These are the activations of a small neural network, seen along a few directions. Each row is one input.
In each table, some parts of the input vary, and every possible input appears once, in random order.
Descriptions start from the smaller parts, as in this example, which fits no table here: one of 4 places along a line, together with either a single point or one of 9 places around a ring or (one of 3 separate values, together with one of 5 places around a ring).
Shared parts are said once, and a part with two or three values counts as separate values.
In the rows, 128 means zero.

Other details of the inputs shift rows strongly along two fixed directions, in all tables alike. That doesn't count.

A family of inputs:
r1: [135 167 116 138 144 143  96 131 136 130  98  81]
r2: [114 109 144 118 101 160 139 109 147 145 163 152]
r3: [119 124 203 137  74 128 122 145 145 129 162 162]
r4: [122 149 108 139 153 140  95 132 134 110 107  73]
r5: [146 136 122 159 141 167  88 135 136 129 114  80]
r6: [133 119  89 106 157  50 173 124  79 100 116 181]
r7: [153 143 129 140 136 166  99 148 126 156 103  87]
r8: [158 141 101 157 147 133 104 136 110 107 100  79]
r9: [145 167 118 142 143 143  99 122 127 130 100  77]
r10: [123 101  93 109 151  83 170 154 106 108 121 160]
r11: [143 141 114 150 142 142  98 126 127 120 113  66]
r12: [156 141 174 177 119 147  84 192 133  99 114  99]
r13: [116 117 148 106 101 148 134 106 148 158 157 150]
r14: [148  87 139 132 144  30 179 209  78  76 123 207]
r15: [ 95 124 150 103  90 151 138  94 160 153 162 150]
r16: [133 145 109 127 149 127 108 129 129 121  93  93]
r17: [156 147 122 148 144 146  98 144 132 148 101  84]
r18: [133 154 115 150 139 156  95 115 125 109 113  77]
r19: [138  94  94 120 165  67 168 149  91 110 123 172]
r20: [ 79 124 156 107  91 146 142  58 155 138 187 148]
r21: [ 96 103 158 113  95 162 138  96 149 161 176 149]
r22: [157 140 122 131 142 149 109 155 133 147 102  97]
r23: [ 76 116 152 104 100 147 140  75 167 141 168 141]
r24: [106  96 140 101 111 129 157 112 140 144 167 169]
r25: [129 145  99 143 153 129 112 134 119 100 105 103]
r26: [ 92 128 152 100  96 135 152  80 160 155 157 162]
r27: [138 149 121 132 132 153 112 147 142 142 102  93]
r28: [158 158 118 147 137 137 103 128 127 137 102  77]
r29: [128 106  86 116 161  74 170 138  95  91 106 171]
r30: [116 114 147 113 105 148 133 106 134 160 152 152]
r31: [146 117  95 117 146  62 162 127  87 112 116 163]
r32: [153 142 117 146 147 143  91 139 128 137 102  82]
r33: [142  94 101 123 151  97 166 152  84 117 122 178]
r34: [ 89 116 149 115  86 164 144  94 162 143 171 152]
r35: [156 113 152 134 127  53 165 202  89  99 117 199]
r36: [ 80 141 156 104  86 152 125  64 165 149 173 144]
Each input here is: one of 4 places along a line, together with either a single point or one of 8 places around a ring.

A family of inputs:
r37: [125 111 142 132 121 124 128 149 123 122 129 143]
r38: [107 121 184 118  79 149 130 104 152 158 169 164]
r39: [ 92  94 117  81 117  51 207  79 118 122 177 231]
r40: [185 139  67 163 202  86 104 225  67  72  37  70]
r41: [125 113 111 132 143 119 134 129 111 107 129 139]
r42: [130 101  81 108 174  59 174 137  83 101 118 162]
r43: [114 133 154 120  92 128 133 106 141 126 154 150]
r44: [125 144  82 126 166 147 109 126 123 124  90  74]
r45: [104 138 188 135  81 161 114 122 171 141 155 124]
r46: [187 152  78 167 194 121  82 179  85  98  54  62]
r47: [102 127 147 123  99 138 137  83 148 126 163 151]
r48: [129  81 110  98 125  37 223 144  79 112 150 244]
r49: [106 146 122 120 113 196 107  79 170 167 139  85]
r50: [190 147 115 173 174 137  84 220 111 112  63  57]
r51: [116 137 142 132 105 182 102  86 167 160 150  80]
r52: [175 119 106 146 161  99 129 193  90 105  84 124]
r53: [105 156 128 115 116 188  99  72 165 170 135  87]
r54: [ 92 112  95  78 128  78 195  79 121 127 151 207]
r55: [156 122  81 121 171  70 143 140  82 115  92 131]
r56: [104 116 152 124  91 161 141  81 154 148 179 152]
r57: [126 162 169 143  98 185  84 113 155 153 144  82]
r58: [ 94  88 163 106 100  93 178 135 133 128 179 219]
r59: [163 143 126 152 149 122  98 175 118 100  82  93]
r60: [121 170 212 159  73 243  37 116 203 177 149  41]
Question: Changing only one part turns r44 into r40. The same change can be made to r49. Which row results?
Answer: r48
Question: Describe the family of inputs behind these rows.
Answer: one of 4 separate values, together with one of 6 places along a line
Question: Start at r60 and move only the place on the line of 6, one step at a time. The first step leads to r38. Which rows follow, in order?
Answer: r57, r46, r55, r53
Question: Change only the choice among 4 separate values in r41. List by row number the other rows that result.
Answer: r46, r47, r56
Question: Change only the place on the line of 6 in r43. List by row number the other rows that result.
Answer: r39, r45, r47, r54, r59

A family of inputs:
r61: [113 125 122 122 117  18 213 118 121  68 168 224]
r62: [122 188 147 126  97 197  70  99 163 151 115 105]
r63: [138 189 101 124 157  90  80 145 144 101  54  53]
r64: [169  47 148 115 114  45 210 154  78 132 149 235]
r65: [137 133  68 111 177 157  93 182 152 120  56  73]
r66: [129 114  90 128 181 153  84 194 131 110  79  65]
r67: [150 161  74 124 162  33 163 167  80  72  63 122]
r68: [103 157 157 117  53 174 148  78 141 148 168 189]
r69: [131  85 215 111  72 141 137 122 146 184 209 159]
r70: [136 156  52 145 216  89  93  56 109  90  77  22]
r71: [ 89 116 203 149  79 159 117  86 141 137 192 188]
r72: [142  56 153 114 140  44 188 152  94 162 162 230]
r73: [147 159 164 110 104 178  79 113 187 214 113  79]
r74: [ 89  92 133 120  89 174 172 115 180 128 200 181]
r75: [201 155 109 141 142 143 115 180 110 173  60  68]
r76: [190 108  95 180 162  74 140 199  34  42  70 163]
r77: [ 97 100 168 139 105 222  81 156 173 125 165  61]
r78: [ 86 154 116  76 132  30 208 105 113 115 118 208]
r79: [121 141 171  79  94 147 166  93 162 223 146 176]
r80: [142  79 139  76 132  34 184 146  97 172 147 228]
r81: [144 113 176 130  71 135 170 102 161 190 192 189]
r82: [101 152 188 165 116 134  69 111 176 116 144  68]
r83: [189 133  32 136 184 140 100  87  80 176 101  27]
r84: [118 171  75 145 120 219  83  15 116 146 160  58]
r85: [161 114 110 161 161  30 140 181  78  35  83 120]
r86: [ 58 124 132  75 112 189 171 102 181 166 153 166]
r87: [ 83  95 156 154 126 213  79 144 179 139 145  73]
r88: [116 204 153 135 104 211  91  99 151 162 113 109]
r89: [174 146 137 179 151 141  75 198  74  76  99  87]
r90: [143 180 165 186  74 213  81 107 163 126 154 108]
r91: [ 70  69  70  93 153 169 156   4 150 148 176 135]
r92: [ 72  58 168 130  73 194 149 108 168 122 190 155]
r93: [ 98  69  66  78 138  81 233 156  96 108 131 228]
r94: [151 154 146 157 151  94  76 184 113  62 110  44]
r95: [168 137  83 136 187  55 126 194  46  79  67 166]
r96: [131 172 124 141 162  87  70 158 124  90  79  46]
Question: Changing only one part turns r77 into r89. The same change can be made to r74. Which row results?
Answer: r90
Question: Describe the family of inputs behind these rows.
Answer: one of 4 separate values, together with either a single point or one of 8 places around a ring

A family of inputs:
r97: [156 117  75 130 190  84 141 193  86 100  76 132]
r98: [102 122 164 114  76 187 130  76 169 176 182 152]
r99: [133 156 117 136 136 130 107 121 119 120 114 102]
r100: [133 140 111 134 143 153 108 112 125 136 111 101]
r101: [129 103  98 112 150  90 165 156 111 116 118 173]
r102: [147 120 139 149 136 138  99 161 122 122 114  96]
r103: [120 112 101 105 140  97 173 107 102 129 140 185]
r104: [139 144 105 138 137 161 116 115 129 139 111  98]
r105: [137 132 139 141 136 142 101 167 131 122 103 102]
r106: [146 156 138 148 132 130 102 136 122 122 114 107]
r107: [154 140 138 146 130 152 100 158 119 136 110 102]
r108: [139 104 108 111 133 109 173 134 105 140 135 185]
r109: [159 138 135 148 126 153 102 157 124 135 108 102]
r110: [120 134 112 126 147 144 110 126 133 121 107  99]
r111: [146 134 120 139 141 160 100 138 126 145 108  99]
r112: [ 86 142 165 114  69 159 132  57 165 152 185 150]
r113: [151 155 136 150 125 136 109 137 125 125 111 107]
r114: [125 139 106 130 142 152 119 130 138 124 107  95]
r115: [ 85 105 159  97  86  81 199  98 138 122 182 233]
r116: [125 108 101 116 142  62 169 126  96  91 134 170]
r117: [115  90 102 109 147  82 170 112 100 113 140 175]
r118: [134 108 120 128 148  55 159 145  93  92 127 175]
r119: [ 93 117 176 128  83 201  98  79 180 168 182 106]
r120: [110 129 118 118 126 145 130 113 145 127 130 122]
r121: [130 104 121 123 134  52 177 137  99  93 141 193]
r122: [107 134 175 100  80 202 109  73 195 214 171 109]
r123: [140 140 138 151 138 120 104 141 125 106 121  99]
r124: [132 126 106 140 143 148 118 121 129 124 119  90]
r125: [153 135 139 145 130 150  98 155 120 136 106 104]
r126: [ 93  65 131  88 111  74 210 101 111 136 193 245]
r127: [145 120 115 146 143 149 106 145 131 129 117  90]
r128: [ 76 111 143  88  88  96 189  83 140 123 180 210]
r129: [108 106 103  98 144  89 173 121 111 114 135 181]
r130: [152 113  99 119 152  32 188 154  72  93 114 212]
r131: [134 151 135 147 132 125 109 147 138 106 108 104]
r132: [147 111 103 116 157  29 182 153  68  94 113 213]
r133: [144 140 135 154 132 126 111 144 127 108 117  98]
r134: [130 148 139 144 137 122 104 144 133 107 106 105]
r135: [142 141 111 114 143 144 114 111 143 170 107  88]
r136: [148 124 138 150 137 140 101 164 121 122 118  94]
r137: [139 143 106 137 138 156 112 114 129 135 112  99]
r138: [158 106  61 132 188  70 153 162  77  88  88 130]
r139: [125 149 117 131 134 126 113 133 132 104 109  98]
r140: [ 95 133 185  96  66 132 148  65 171 188 183 168]
r141: [137 136 139 142 137 145 102 170 131 122 107 100]
r142: [122 150 120 129 139 126 109 134 128 105 110  98]
r143: [132 153 119 136 136 127 105 118 119 120 111 105]
r144: [145 121 116 145 142 155 111 147 130 132 116  89]
r145: [131 139 115 142 136 126 115 127 124 107 117  93]
r146: [160 139 137 147 124 159 107 159 123 139 108 101]
r147: [152 124 136 151 131 146 108 166 124 124 114  93]
r148: [147 138 118 139 141 163 102 141 125 145 112  97]
r149: [ 79 123 171 115  80 150 124  60 162 138 188 138]
r150: [121 147 121 129 139 124 108 131 128 105 108 100]
r151: [ 86 106 154 103  98 147 146  98 159 152 170 171]
r152: [ 92 120 183 116  70 171 136 110 172 156 176 153]
r153: [141 134 135 144 132 145 105 169 136 121 105 100]
r154: [131 152 139 144 136 125 105 147 134 108 110 103]
r155: [132  92  87 105 158  67 191 165  93 111 115 200]
r156: [144 130 150 111 114 139 124 135 142 177 125 120]
r157: [152 123 134 152 133 140 104 164 126 120 115  95]
r158: [ 86 143 164 115  67 164 135  57 166 157 184 149]
r159: [129 139 119 138 141 121 108 126 120 105 122  93]
r160: [138 154 119 120 132 123 112 115 137 157 109  89]
r161: [ 81 113 160 112  87 172 131  57 166 154 192 136]
Question: Changing only one part turns r137 into r109. The same change can be made to r103. Which row results?
Answer: r107
Question: Describe the family of inputs behind these rows.
Answer: one of 5 places around a ring, together with either a single point or (one of 3 separate values, together with one of 4 places along a line)
Question: List by row number the other rows that have the place on the ring of 5 in common with r113.
Answer: r106, r115, r118, r121, r123, r130, r131, r132, r133, r134, r140, r154
Question: Start at r156 and move only the place on the ring of 5, one step at a time. The first step leads to r140. Which rows follow, in order?
Answer: r160, r135, r122

A family of inputs:
r162: [135 156 129 157 137 146  88 144 126  93 105  73]
r163: [164 114  53 116 199  77 149 175  74 117  64 132]
r164: [143 147 116 152 148 130  99 142 122 108 105  83]
r165: [131 123 108 126 157  66 150 153  96  80 106 158]
r166: [133 155 143 149 120 191  73 112 154 148 121  52]
r167: [131 153 141 147 119 184  81 112 150 145 125  62]
r168: [ 60 119 199 100  39 172 143  33 186 166 226 180]
r169: [134 155 129 140 123 186  86 111 161 154 115  63]
r170: [142 103  78 107 161  93 164 138  93 128 113 161]
r171: [179  89 148 146 139  64 162 243  72 104 107 196]
r172: [145 148 115 149 144 133  98 142 116 111 104  86]
r173: [132 113 104 109 137 111 163 119 109 132 132 167]
r174: [135 101  91 104 156  39 195 145  77 103 122 197]
r175: [151 126  84 127 175  57 151 168  76  89  89 149]
r176: [125  95  90 100 149  92 178 123 108 133 134 176]
r177: [137  99  83 101 155  94 169 130  97 133 118 171]
r178: [ 78 115 164 113  83 114 160  83 150 115 187 184]
r179: [141 150 125 143 137 132  97 135 132 114 105  83]
r180: [ 93 115 151 101  98 107 160  86 137 134 173 190]
r181: [185 131 170 174 126 136  88 238 116 121  90  96]
r182: [ 98 140 158 116  83 186 120  73 176 169 167 116]
r183: [148  78 173 125 107  64 182 207  99 125 146 241]
r184: [108 154 159 130  94 216  84  80 185 175 145  77]
r185: [138 124  94 116 150 129 132 135 121 138 109 110]
r186: [ 84 119 158 109  89 102 163  93 142 108 177 183]
r187: [122 147 129 144 136 117 116 137 126  94 120 117]
r188: [ 88 125 150  98  91 185 132  72 169 178 173 138]
r189: [ 98 110 147 109 104 102 163  88 134 128 177 187]
r190: [158 146 102 154 165 133  97 156 114 114  85  67]
r191: [111 134 146 118 113 145 126 101 143 145 147 130]
r192: [112 107 114  96 124 122 159 102 132 154 145 159]
r193: [150 146 104 146 153 158 100 137 130 131  97  75]
r194: [158 132  83 139 175 146 100 151 118 134  80  68]
r195: [ 80 135 181 114  66 160 129  62 175 150 195 147]
r196: [144 144 121 137 141 138 103 135 130 127 101  81]
r197: [ 99 103 129 102 119  49 193 117 107  90 158 220]
r198: [116 154 151 137 110 183  84 103 161 155 130  76]
r199: [163 143  88 150 170 141 100 152 117 125  78  72]
r200: [103 122 128 107 109 132 157  93 139 156 155 169]
r201: [147 138 111 146 153 134 103 140 121 123  98  83]
r202: [123 125 124 118 118 150 133 101 136 150 138 135]
r203: [157 129 215 171  87 189  72 191 160 149 138  96]
r204: [109 122 135 125 117 102 144 117 121 101 143 158]
r205: [146 151 115 163 159 126  88 159 121  84  87  68]
Question: Describe the family of inputs behind these rows.
Answer: one of 4 separate values, together with either a single point or (one of 2 separate values, together with one of 5 places along a line)
Question: Changing only the choice among 4 separate values turns r165 into r205. The same change can be made to r187. Which row results?
Answer: r178
Question: List by row number the other rows that have the choice among 4 separate values in common with r174.
Answer: r169, r179, r181, r182, r185, r186, r192, r195, r196, r197

A family of inputs:
r206: [122 146  87 126 149 164 101  90 148 128  99  65]
r207: [164  83  98 135 164  79 158 194  82 115 109 172]
r208: [159 120 145 158 124 178  92 158 129 145 117  81]
r209: [137 157 158 165 115 145  83 132 128 100 125  76]
r210: [ 34 118 223 103  19 155 168  38 191 139 247 224]
r211: [158 122 101 106 169  51 161 182  89 117  81 162]
r212: [ 89  91  90  80 139  69 214  60 117 131 168 212]
r213: [168 163 138 141 125 151  92 134 127 154 102  79]
r214: [118 154  88 128 160 168  85  89 128 133 106  67]
r215: [147 120 111 147 157  48 147 169  80  69 110 160]
r216: [ 92 160 195 113  50 206 111  65 198 193 181 131]
r217: [156 158 140 142 124 149  89 135 143 160 107  86]
r218: [148  82 108 122 168  85 159 204  92 108 101 164]
r219: [113  70 130  99 112  93 207 144 109 129 168 245]
r220: [116 154 158 158 124 142  80 155 148  93 113  72]
r221: [126 150  80 126 148 164  99  98 140 133 113  54]
Question: Describe the family of inputs behind these rows.
Answer: either one of 4 separate values or (one of 3 separate values, together with one of 4 places along a line)
Question: List by row number the other inputs of the same sort as r215.
Answer: r207, r208, r209, r210, r211, r213, r216, r217, r218, r219, r220
